A small network was trained on invented records. Each row is its activation on one of them, seen along a few directions.
Records have a field called ZEGEN. Each example row is followed by its value.
Other fields move the rows too, some of them a lot.
Strong random noise was added to every row along 3 fixed directions; ignore it. To show where, here is one row again and again, with new noise each time:
[ 198  217  114 -206  112 -154 -277 -200  115  356   -4  284 -400  -93
  156 -410 -135  -14 -174]
[ 519  131 -234  502  504 -150 -270  384   24 -292  311 -651  -63  -58
   54 -131  202 -138  228]
[ 229 -208   50  317  376 -245  -75  244   49 -189  232 -276  106 -474
 -193  243   49  -71  165]
[ 466  100 -281 -292  227  -39 -356  268 -223  -39 -365  582 -365  235
  479 -519 -270  -63  -83]
[  90 -102  197 -127  148 -222 -120  -79   76  189    5  305 -144 -396
  -54  -17 -159   -5  -83]

[-122  -83   42  366 -183 -123  -95 -509  672  -71  430 -248  192 -208
 -153  190  196   52  135] : geli
[-212 -136  505  417   33 -386  -11 -477  664  226  694 -469   42 -810
 -514  454  209  -98   91] : vevoz
[  53  -27   88  238  197 -194  -93 -124  279  -24  226 -362  -15 -319
  -96   56   93  -11   91] : nit
[-151 -132  264 -210 -192 -148  -21 -308  183  234    4  483 -100 -278
 -133   95 -172    0  -94] : bili
[  11  606  167  -43 -169  -36 -138 -486  228  478  194 -193 -301  211
   47 -518  113   73 -241] : lemi
[ 295 -251 -326  226  186  -59 -106  264   89 -504   -5   19  223   -2
  156  113  -17  -11  247] : meto
[-262    4  203 -107 -234   62   76 -385  199  199   95  -32   59  -86
 -171   51   23  165  -43] : kal
[-109 -386 -322 -180 -264  245  160  191 -149 -424 -397  570  324  286
  180  241 -138  101   86] : geli
[-385   19  185   72 -413   67  267 -439  267  145  202  -87  229   22
 -273  249  140   91  -34] : bili
[-150 -122   52 -291 -233  -18  -18 -273   40   82 -227  525   84  -45
   29  -30 -194  132  -95] : kal
[ 177  199 -382  312   21  213  -47  277  -42 -332  119 -417   75  549
  276 -137  194 -106  184] : nazum
[ -16  180   93  239   97   12  140  122 -176   66  204 -511  125  -24
 -270   91  191   21    1] : lemi
[-141 -208  223  295   82 -241   36 -291  399   -6  348 -319  244 -572
 -346  345  109   72  120] : siza
[ -57 -204 -111  -17   62  186  242  350 -319 -259 -203  -41  276   53
  -59  225   -2  101   95] : siza
[-212    7  421  237  172  -85  263   30 -119  217  274 -571   63 -453
 -563  363  143   11  -26] : zeso
[ 145   96  -26  142  187  -25  -72  226  -75  -86   36 -331  -28  -39
   22 -103  136  -69   26] : guze
[ 286 -311 -188 -138  228 -153 -138  383 -263 -273 -293  495 -117 -126
  236   68 -318 -190   73] : dur
[ 210   42   51  523  329 -240 -143   67  255  -62  571 -799   37 -364
 -207  142  275 -184  201] : koles
[-183  491  216 -473 -293  111  -64 -502  148  678  -79  394 -483  361
  314 -583 -131   37 -347] : dasod
[ 193  -71   19   87  309 -188 -136  169 -108   12   55 -166  -79 -303
  -36   -2  -41 -108   46] : pubo
[ 190 -348 -241   71  112 -119 -114  198  139 -430  -83  213  135 -113
  224  154 -103 -102  204] : dasod
[-255  284  156  193 -308   51   28 -574  555  261  416 -381  -50   93
 -139  -50  290   32  -34] : vevoz
[-140 -356  431 -123  206 -349   39  -97   -7  246   -3  286   10 -844
 -355  331 -223   20  -87] : siza
[  45  220  197 -132 -101 -141 -286 -420  410  373  160  254 -418  -87
  108 -322  -30  -67 -139] : vevoz
[ -12  582   70   96 -106  103  -69 -367  242  409  330 -442 -331  388
  117 -426  170  -41 -107] : dur
[  89  118  233   42   96 -250 -208 -216  346  248  311  -77 -269 -301
  -12 -112   44 -120  -42] : kub
[-128   -2  252 -328   28   13  141   72 -326  349 -221  226  -78 -169
 -132  -22 -119   31 -213] : pubo
[  40   89  -37  -28   10  138  119  254 -254  -41  -32 -116   23  212
  -34   -6   55    6    3] : fik
[-207 -401 -106 -144 -268  148  219   53  -77 -249 -320  569  389   20
  -48  333 -100  121   18] : geli
[ 148 -247 -150  179  155  -39    2  369 -115 -374  -96  -51  229 -118
   36  187   49  -97  113] : ruve
[ 126  148 -101  -35 -140  -78 -271 -329  497   18  127  175 -190  170
  318 -308   18  -31    9] : kub
[ -19 -395   90 -167   78 -154  -92   77  -72  -31 -217  522    3 -411
  -17  185 -218  -80  -33] : ruve
[-288   30  107 -285 -210  205  284  -81 -267  177 -236  158   58  149
  -73   40  -96  175 -143] : lub
[ 121 -548 -280   -2  141  -62   67  422 -272 -617 -405  476  295 -119
   68  371 -289    8  198] : zeso
[-295  -96  334   17  -93   -7  211 -109   69  213  209 -204   52 -293
 -304  329   91  -27  -45] : nazum
[ 114  262   35  215  -45  -91 -238 -354  603   95  416 -336 -166   33
   95 -243  231  -39   57] : kub
[ 100  310  -67  485  -83  -55 -147 -364  559  -64  572 -697   75  139
 -100 -112  362   26  170] : fik
[ 252   65  -20  206  350 -159 -234  217  -53  -27  123 -347 -158 -203
    1 -125   89 -136   67] : guze
[ 230  -14 -255   21   20  -71 -218  -92  235 -184  -29  226  -36  136
  304 -193  -82   11   74] : meto
[  62   81  365   43  355 -308 -136  -98   84  368  195 -245 -323 -561
 -186  -69  -21  -83 -101] : nit
[-150 -113  122 -203 -261 -138  -98 -521  451  211   76  428  -17 -186
   66  -14 -123   26  -67] : koles
[  12  -87 -125  121 -176  -47 -165 -286  460 -142  153   68   32   35
  161    5   42  -58  112] : nazum
[ 158 -437 -158 -263   52 -103  -14  389 -334 -357 -406  782  154 -107
  113  200 -345  -35   59] : fik
[-164  -88  206   45  -86 -178  -31 -461  393  198  231  -75   67 -368
 -156  114   14   46    1] : pubo
[-125   28   71  339   68   24  141   34  -81  -40  300 -656  289 -108
 -377  273  242   62  125] : kal
[ 116 -210  -65   59  165  -69 -196  145   -4 -144  -39  101  -68 -191
   51   49  -46 -114   72] : ruve
[-278   -7  388   38  -36  -52  221 -155  100  324  318 -354   51 -339
 -364  280  133   -8  -64] : koles
[ 112   12  -50 -385  -79  -77 -196 -124 -102  139 -347  774 -319   92
  265 -291 -354  -10 -170] : saf
[ 401  325  -46  468  443 -212 -325  110  222   31  487 -835 -319 -118
   74 -261  258 -247  143] : dasod
[ 121  238 -152  -28  136  122    2  194 -215   -1 -177 -171 -111  302
  178 -292   60    6  -63] : nit
[-437 -291  446   10 -142 -121  369 -267  181  185  201  101  327 -505
 -405  546  -53  127  -35] : meto
[ 257  252 -369  568  180  104  -85  223  -17 -351  301 -802   92  396
   12  -55  312  -45  258] : saf
[ -78 -466  -35   31    2 -121   13   43  111 -306 -118  255  305 -340
  -73  343  -83   28  141] : guze
[   6 -223  194   34  253 -216   53  149 -236   -2  -35    0   54 -510
 -263  257 -147   -2   21] : lub
[  63  373  -67 -262 -104  215  -44  -12 -220  248 -193  150 -348  495
  233 -433  -64   28 -182] : saf
[ -20 -549 -252 -198 -169  -18   49  126  -94 -488 -423  833  407  -41
  105  306 -311  124  129] : lemi
[  78  -36 -119  -60   10   15  -56  -17  -49 -107 -169  162   20   63
   88 -100 -115   95   39] : lub
[ -97  533   30 -404 -243  202    2 -335 -166  480 -284  267 -396  537
  229 -586 -112  110 -346] : zeso
[ 113 -424 -450   19   50  215  221  642 -419 -674 -343  149  339  292
  192  359 -113  -64  238] : dur
[ 271 -356 -606  279  -33   50  -89  353   55 -848 -135  168  364  334
  278  201  -27  -69  379] : bili

Which value of ZEGEN does each new row have?
[-395 -231  305   23  -46   40  422   58 -241   33    6  -60  332 -302
 -406  493  -57  129    4] : lub
[-170  -80  232  239   -8 -167  -14 -416  450  133  413 -424  106 -434
 -285  217  145   29   86] : pubo
[ 164  -37 -164  323   50   -6   48  270   -8 -378  109 -281  203   81
  -38  144  147  -90  176] : bili
[-383  -68  262 -495 -301   82  205 -324  -98  415 -284  522   -5  -85
  -83    9 -187  129 -267] : pubo
[ 144  209 -371    2  -70  248  -26  213 -210 -229 -178  102  -55  674
  351 -264  -52    3   39] : saf
[ 249  523  -67  466  105  -71 -322 -235  381  108  576 -820 -346  206
   24 -355  321 -150  108] : bili
[  22 -233   53  -87   32 -165   -2   15  -94  -57 -135  297  133 -331
 -183  185 -117   56  -24] : lemi
[-125  -38 -104  163 -157  138   79  -42  126 -163   98  -28  188  201
   16  126   75   44   83] : geli
[-230 -236  -81 -240 -297  192  257    5 -160 -139 -303  455  194  200
   30  227 -167  121  -21] : saf
[-242 -589   62  -57 -153  -85   39 -152  244 -226 -104  461  293 -420
 -124  466 -140   41   97] : ruve
[  -3   97  131   23  -66 -135 -177 -426  524  216  259  -63 -183 -157
   64 -148   59  -32   -7] : dasod
[-109 -494  -21 -302 -110  -36   48   35   82 -198 -246  609  100 -197
  134  288 -275    4   59] : dasod
[  80   54   26  287  315    3   52  403 -247  -76  139 -613   47 -119
 -204  104  221  -93   75] : guze
[-215 -199   92 -219 -110   98  194   75 -310   35 -224  294  233  -62
 -209  221 -117  139  -49] : kal
[ 142  175 -142  440  259   17  -40  156  -37 -110  339 -852   95   67
 -119   16  288  -45  189] : pubo
[  79  -36  -28  185   40  -85 -120 -187  368  -89  247 -160   33 -121
  -11   28   69   35  119] : meto
[ 265   -6  -36 -148  203 -195 -250   27   -4   84 -103  375 -259 -135
  202 -231 -209  -55  -72] : meto
[ 391  -27 -231 -318  205 -114 -289  193 -188  -26 -393  619 -281   50
  364 -360 -270  -45 -110] : meto
[-290 -221  267  377  113  -43  420  161 -134 -140  255 -532  413 -381
 -517  646  108   47  141] : zeso
[-140 -236  289  -85   85 -156  189   53 -152   38 -115  193   39 -442
 -258  313 -181   13  -77] : zeso
